A small network was shown many inputs. Here are its activations along a few directions, one row for each input.
Each table varies a few parts of the input and shows all the possible inputs, shuffled.
Descriptions start from the smaller parts, as in this example, which fits no table here: one of 3 separate values, together with either a single point or one of 11 places around a ring or (one of 5 places around a ring, together with one of 6 places along a line).
Shared parts are said once, and a part with two or three values counts as separate values.
(in the rows, 100 means zero)

Other details of the inputs vary at random and push rows far along two fixed directions, the same in every table; ignore that.

Table:
r1: [85 111 116 126 102 95 105 146 117 108 67 85 63 68]
r2: [112 117 103 74 88 105 110 86 87 91 158 118 132 115]
r3: [92 73 78 94 116 91 81 75 103 109 75 103 102 105]
r4: [98 125 119 103 88 116 131 113 97 109 137 105 92 94]
r5: [116 79 76 58 100 89 72 35 94 108 60 116 122 133]
r6: [98 95 78 82 106 103 95 75 89 91 139 108 119 120]
r7: [86 96 125 121 100 99 119 147 109 129 68 85 80 67]
r8: [104 119 91 80 93 97 96 99 96 78 131 108 104 109]
r9: [102 108 89 88 104 109 104 81 90 83 168 110 128 121]
r10: [97 68 96 89 108 81 80 90 106 130 27 101 95 91]
r11: [91 122 106 124 101 125 128 106 105 100 141 93 91 98]
r12: [95 93 104 113 111 99 104 101 101 93 115 90 116 102]
r13: [95 93 97 108 101 85 85 110 115 108 44 90 72 91]
r14: [90 105 95 111 105 111 114 95 101 103 127 99 93 103]
r15: [94 87 103 106 103 81 78 121 115 100 46 87 89 87]
r16: [107 110 127 122 86 120 129 133 86 107 120 102 90 80]
r17: [128 74 65 66 95 82 52 50 84 76 65 121 114 129]
r18: [109 123 105 91 91 97 99 99 97 68 139 99 117 110]
r19: [91 117 118 134 99 103 109 138 120 110 61 78 62 77]
r20: [109 78 101 85 102 83 85 83 99 106 65 99 126 106]
r21: [102 106 108 127 100 127 124 118 88 91 149 102 94 94]
Description of these inputs: one of 3 separate values, together with either a single point or one of 6 places along a line.
- Changing only the choice among 3 separate values turns r15 into r9. The same change can be made to r18. Which row results? => r12
- Change only the choice among 3 separate values in r11. List by row number the other rows that result. => r5, r19
- List by row number the other rows that have the choice among 3 separate values in common with r20. => r2, r4, r5, r7, r10, r16

Table:
r22: [94 78 65 79 111 100 77 65 98 101 112 113 114 127]
r23: [95 71 77 104 111 93 79 96 94 105 65 103 81 91]
r24: [107 70 96 86 110 88 83 67 96 113 58 108 125 100]
r25: [100 110 111 103 109 96 97 100 103 83 114 97 113 96]
r26: [115 104 73 69 109 94 76 43 90 69 143 111 143 133]
r27: [90 113 115 105 88 107 109 145 105 111 107 99 84 82]
r28: [116 97 84 74 100 89 70 53 95 71 122 117 129 128]
r29: [89 94 126 133 102 81 104 153 119 105 48 69 80 71]
r30: [99 118 104 107 98 102 112 98 97 75 154 90 114 109]
r31: [107 97 73 106 104 111 88 79 94 75 114 101 101 123]
r32: [109 121 71 66 92 105 96 61 90 86 132 126 88 122]
r33: [89 135 100 78 90 103 123 91 102 98 151 105 92 108]
r34: [107 106 90 100 102 102 87 77 99 79 135 102 116 116]
r35: [100 93 115 137 104 117 117 123 90 113 90 94 76 80]
r36: [81 83 89 90 118 76 79 91 123 134 14 93 78 86]
r37: [84 89 100 135 112 106 96 119 119 103 77 79 89 96]
r38: [98 108 116 116 107 115 123 104 94 112 127 97 111 90]
r39: [78 106 100 110 105 113 128 124 103 102 147 89 94 99]
r40: [114 107 81 78 92 98 94 93 81 83 130 126 100 106]
r41: [108 92 80 60 107 80 78 75 93 98 104 119 125 112]
r42: [93 74 110 116 106 95 106 101 99 120 68 85 102 91]
r43: [105 136 125 124 91 109 119 140 106 84 146 95 94 88]
r44: [87 105 84 90 111 114 110 93 100 99 150 104 113 110]
r45: [103 62 106 91 93 83 87 103 105 124 15 88 105 96]
r46: [82 88 113 102 94 87 101 147 110 119 53 83 82 77]
r47: [85 93 97 120 108 100 104 111 111 92 96 76 100 106]
r48: [109 95 84 71 98 86 81 85 94 97 115 122 113 112]
r49: [123 110 100 72 95 102 106 73 85 96 140 120 137 115]
r50: [125 93 88 58 81 102 81 58 85 96 108 124 135 132]
r51: [97 122 84 73 94 100 98 71 105 102 129 117 94 115]
r52: [122 102 101 81 89 102 98 77 88 99 128 121 125 117]
r53: [74 108 128 147 114 90 104 148 141 131 8 60 54 59]
r54: [113 50 73 78 111 85 58 36 91 114 51 113 127 126]
r55: [98 102 91 97 103 84 73 75 119 103 49 94 87 112]
r56: [98 129 128 144 94 118 128 150 101 78 133 91 71 69]
r57: [87 58 96 115 112 96 100 97 106 126 42 81 101 103]
r58: [102 133 124 114 83 113 112 140 107 86 128 92 95 94]
r59: [102 130 94 80 91 92 101 70 106 80 123 97 105 125]
r60: [102 59 109 122 108 93 87 107 96 121 18 96 77 78]
r61: [112 118 93 114 97 114 105 97 91 68 149 102 96 105]
r62: [92 83 113 109 97 78 83 132 115 105 24 73 89 88]
r63: [100 65 75 57 106 74 56 79 104 113 29 106 116 106]
r64: [106 101 84 83 98 101 94 85 80 81 134 125 98 103]
r65: [87 129 119 104 104 111 128 126 97 96 166 107 101 80]
r66: [84 105 91 126 105 122 119 129 96 100 127 100 73 90]
r67: [81 77 116 141 120 112 117 131 114 136 52 75 88 78]
r68: [98 98 82 85 104 101 89 77 93 96 142 116 112 111]
r69: [80 80 112 108 108 82 103 127 107 113 71 89 85 75]
r70: [114 86 91 67 95 90 95 50 79 90 117 117 138 125]
r71: [93 117 114 99 93 94 124 136 99 98 138 99 96 86]
r72: [115 87 109 112 95 101 101 113 89 109 67 104 87 89]
r73: [128 102 85 45 86 103 88 49 81 91 127 125 150 134]
r74: [115 60 91 90 93 92 70 92 93 116 7 103 94 101]
r75: [95 80 101 134 108 121 113 115 95 116 75 92 79 95]
r76: [88 114 115 112 98 107 116 127 101 100 142 108 90 80]
r77: [120 129 101 88 85 123 122 74 87 94 142 116 87 116]
r78: [114 128 86 90 91 105 95 72 100 75 114 107 85 120]
r79: [115 79 86 104 102 79 67 100 101 88 34 98 89 97]
r80: [79 119 118 120 102 109 134 138 98 102 159 89 88 81]
r81: [105 135 117 102 86 121 129 91 104 111 140 108 92 104]
r82: [115 77 63 56 91 86 61 72 84 91 64 123 105 118]
r83: [90 87 87 110 118 100 87 92 114 97 81 84 111 108]
r84: [94 112 110 124 97 133 130 108 96 107 153 101 106 106]
r85: [129 105 74 64 83 97 70 67 84 62 107 118 117 132]
r86: [66 124 141 159 113 119 148 186 118 124 127 74 64 42]
r87: [104 114 113 108 105 92 99 121 108 90 100 91 106 90]
r88: [97 118 138 132 93 121 135 132 97 109 138 101 94 77]
r89: [93 145 134 117 84 121 156 123 104 111 145 90 84 89]
r90: [95 70 100 101 109 71 74 93 109 94 43 85 103 98]
r91: [97 129 125 113 94 106 112 143 109 92 108 85 98 85]
r92: [108 55 98 90 102 71 81 88 101 122 18 95 111 99]
r93: [99 130 119 103 96 115 130 98 107 118 114 98 95 94]
- What is each input in this table made of? => one of 3 separate values, together with one of 4 places along a line, together with either a single point or one of 5 places along a line
- Changing only the place on the line of 4 turns r81 into r93. The same change can be made to r34. Which row results? => r26
- Changing only the place on the line of 4 turns r72 into r92. The same change can be made to r31. Which row results? => r47
- A walk changes only the place on the line of 5. It starts at r75 and steps to r35. List the rest of the walk in order. => r60, r72, r74
- Change only the choice among 3 separate values in r74. List by row number the other rows that result. => r82, r85
- List by row number the other rows that have the place on the line of 4 and the choice among 3 separate values in common with r84. => r50, r52, r54, r81, r88
- A walk changes only the place on the line of 4. It starts at r69 and steps to r65. List the rest of the walk in order. => r76, r64
- List by row number the other rows that have the place on the line of 4 and the choice among 3 separate values in common with r42. => r45, r57, r70, r89, r92

Table:
r94: [95 109 89 101 105 95 87 95 111 84 92 90 94 107]
r95: [114 94 70 60 102 80 65 48 94 78 90 115 116 126]
r96: [108 138 114 108 82 114 116 124 97 89 133 107 76 90]
r97: [91 97 122 114 101 100 111 128 104 115 95 96 99 78]
r98: [112 118 106 93 79 104 105 110 97 99 89 107 81 99]
r99: [75 75 65 112 124 109 94 92 100 103 112 99 85 105]
r100: [101 108 105 96 100 102 108 94 92 86 148 105 119 104]
r101: [99 104 105 98 99 92 93 111 108 106 67 99 85 86]
r102: [92 64 99 128 118 96 88 110 107 107 60 78 105 94]
r103: [126 110 65 59 89 92 70 42 85 62 127 128 115 138]
r104: [100 130 123 97 83 108 131 127 98 107 135 99 99 91]
r105: [108 61 96 96 109 90 82 89 93 114 59 105 119 99]
r106: [102 98 105 89 92 90 94 108 106 114 47 97 88 91]
r107: [86 116 114 124 103 113 119 123 106 89 147 86 106 94]
r108: [106 104 112 82 89 104 112 97 90 104 125 109 121 106]
r109: [94 126 115 112 98 103 121 125 104 91 143 95 96 89]
r110: [96 95 90 119 103 92 78 109 115 92 50 85 71 98]
r111: [88 73 86 106 117 77 72 97 120 106 37 81 97 101]
r112: [101 106 119 125 102 114 125 124 90 93 146 95 109 88]
r113: [105 73 112 103 99 99 104 110 93 121 65 98 112 93]
r114: [108 94 70 70 106 128 114 6 82 124 142 131 117 143]
r115: [94 109 117 109 99 96 110 129 109 113 93 95 90 80]
- What is each input in this table made of? => either one of 2 separate values or (one of 4 places along a line, together with one of 5 places along a line)
- Which of the alternatives is r105? => one of 4 places along a line, together with one of 5 places along a line
- Change only the place on the line of 5 in r105. List by row number the other rows that result. => r96, r97, r101, r115

Table:
r116: [97 84 87 60 106 85 95 53 93 107 117 106 144 125]
r117: [95 76 103 120 101 95 93 105 108 116 19 88 70 90]
r118: [97 121 114 114 93 111 111 122 110 91 112 93 96 98]
r119: [87 69 103 101 114 89 95 93 115 139 48 93 113 94]
r120: [107 112 121 109 85 106 118 121 89 105 105 112 82 77]
r121: [87 112 101 121 108 110 117 112 104 106 111 100 62 86]
r122: [101 99 94 78 102 115 112 70 91 118 129 111 127 115]
r123: [109 108 105 89 93 87 103 109 99 86 105 93 111 102]
r124: [94 113 85 97 109 110 98 95 102 95 122 106 88 102]
r125: [127 100 78 64 92 99 80 64 84 87 102 116 122 128]
r126: [97 96 107 97 100 114 129 80 92 126 121 109 106 103]
r127: [106 76 103 116 98 89 95 111 104 121 18 91 74 84]
r128: [87 109 104 107 99 92 100 113 110 89 112 83 94 98]
r129: [110 88 106 135 119 107 98 86 94 79 126 94 125 99]
r130: [107 111 81 87 95 111 89 75 96 87 126 106 104 120]
r131: [91 120 105 119 96 106 106 120 114 96 120 91 90 96]
r132: [94 120 117 125 93 121 118 134 104 100 98 87 80 87]
r133: [113 119 111 99 92 102 106 116 100 94 115 101 106 103]
r134: [97 71 87 85 105 72 68 81 109 93 31 86 108 111]
r135: [97 79 62 74 119 77 56 60 110 97 66 110 107 119]
r136: [94 65 88 121 105 118 107 127 78 92 136 103 110 100]
r137: [106 110 114 80 90 85 98 111 94 86 120 106 113 91]
r138: [90 110 80 79 109 86 91 81 101 79 135 103 108 112]
r139: [100 112 128 116 91 107 109 144 97 112 88 101 81 69]
r140: [95 108 105 122 95 111 112 108 104 105 103 94 69 94]
r141: [113 113 113 87 90 95 95 110 97 94 117 116 111 94]
- What is each input in this table made of? => either one of 2 separate values or (one of 4 places along a line, together with either a single point or one of 5 places along a line)
- A walk changes only the place on the line of 4. It starts at r126 and steps to r122. List the rest of the walk in order. => r119, r116

Table:
r142: [93 64 101 114 116 81 74 119 109 98 52 81 114 90]
r143: [131 123 99 58 76 117 118 67 66 83 185 135 139 128]
r144: [104 108 94 108 105 120 113 89 84 74 184 110 123 114]
r145: [94 113 112 100 96 74 83 131 121 93 52 83 78 83]
r146: [105 141 115 109 84 102 106 138 108 76 122 96 82 89]
r147: [107 43 43 65 124 83 49 13 90 92 74 111 139 148]
r148: [98 114 121 113 92 126 139 110 92 125 127 103 91 92]
r149: [82 96 78 104 111 93 84 86 122 117 43 92 60 98]
r150: [67 90 100 137 125 110 118 118 118 121 102 80 85 86]
r151: [103 90 88 111 102 92 77 99 108 101 38 97 67 93]
r152: [117 41 51 59 115 73 41 31 84 78 72 115 149 141]
r153: [100 116 109 122 91 100 101 138 106 90 80 92 64 81]
r154: [97 109 139 99 90 90 121 138 106 123 77 90 104 74]
r155: [91 118 110 97 96 122 135 91 99 130 136 110 95 99]
r156: [103 112 139 112 87 106 125 146 99 118 93 95 99 73]
r157: [93 91 82 110 105 96 82 91 113 107 40 92 63 100]
r158: [90 110 116 106 104 90 108 125 106 82 143 86 126 94]
r159: [125 123 103 75 82 125 126 70 70 94 180 132 125 120]
- Changing only one part turns r156 into r154. The same change can be made to r142. Which row results? => r158
- What is each input in this table made of? => one of 3 separate values, together with one of 6 places along a line
- Change only the choice among 3 separate values in r159. List by row number the other rows that result. => r144, r151
- Change only the place on the line of 6 in r149. List by row number the other rows that result. => r145, r146, r151, r153, r157
- Change only the choice among 3 separate values in r149. List by row number the other rows that result. => r150, r155
